x = (2666, 8733, 6473, 4288)
Give the 3rd entry from the end.
8733
The 1st entry -> 2666
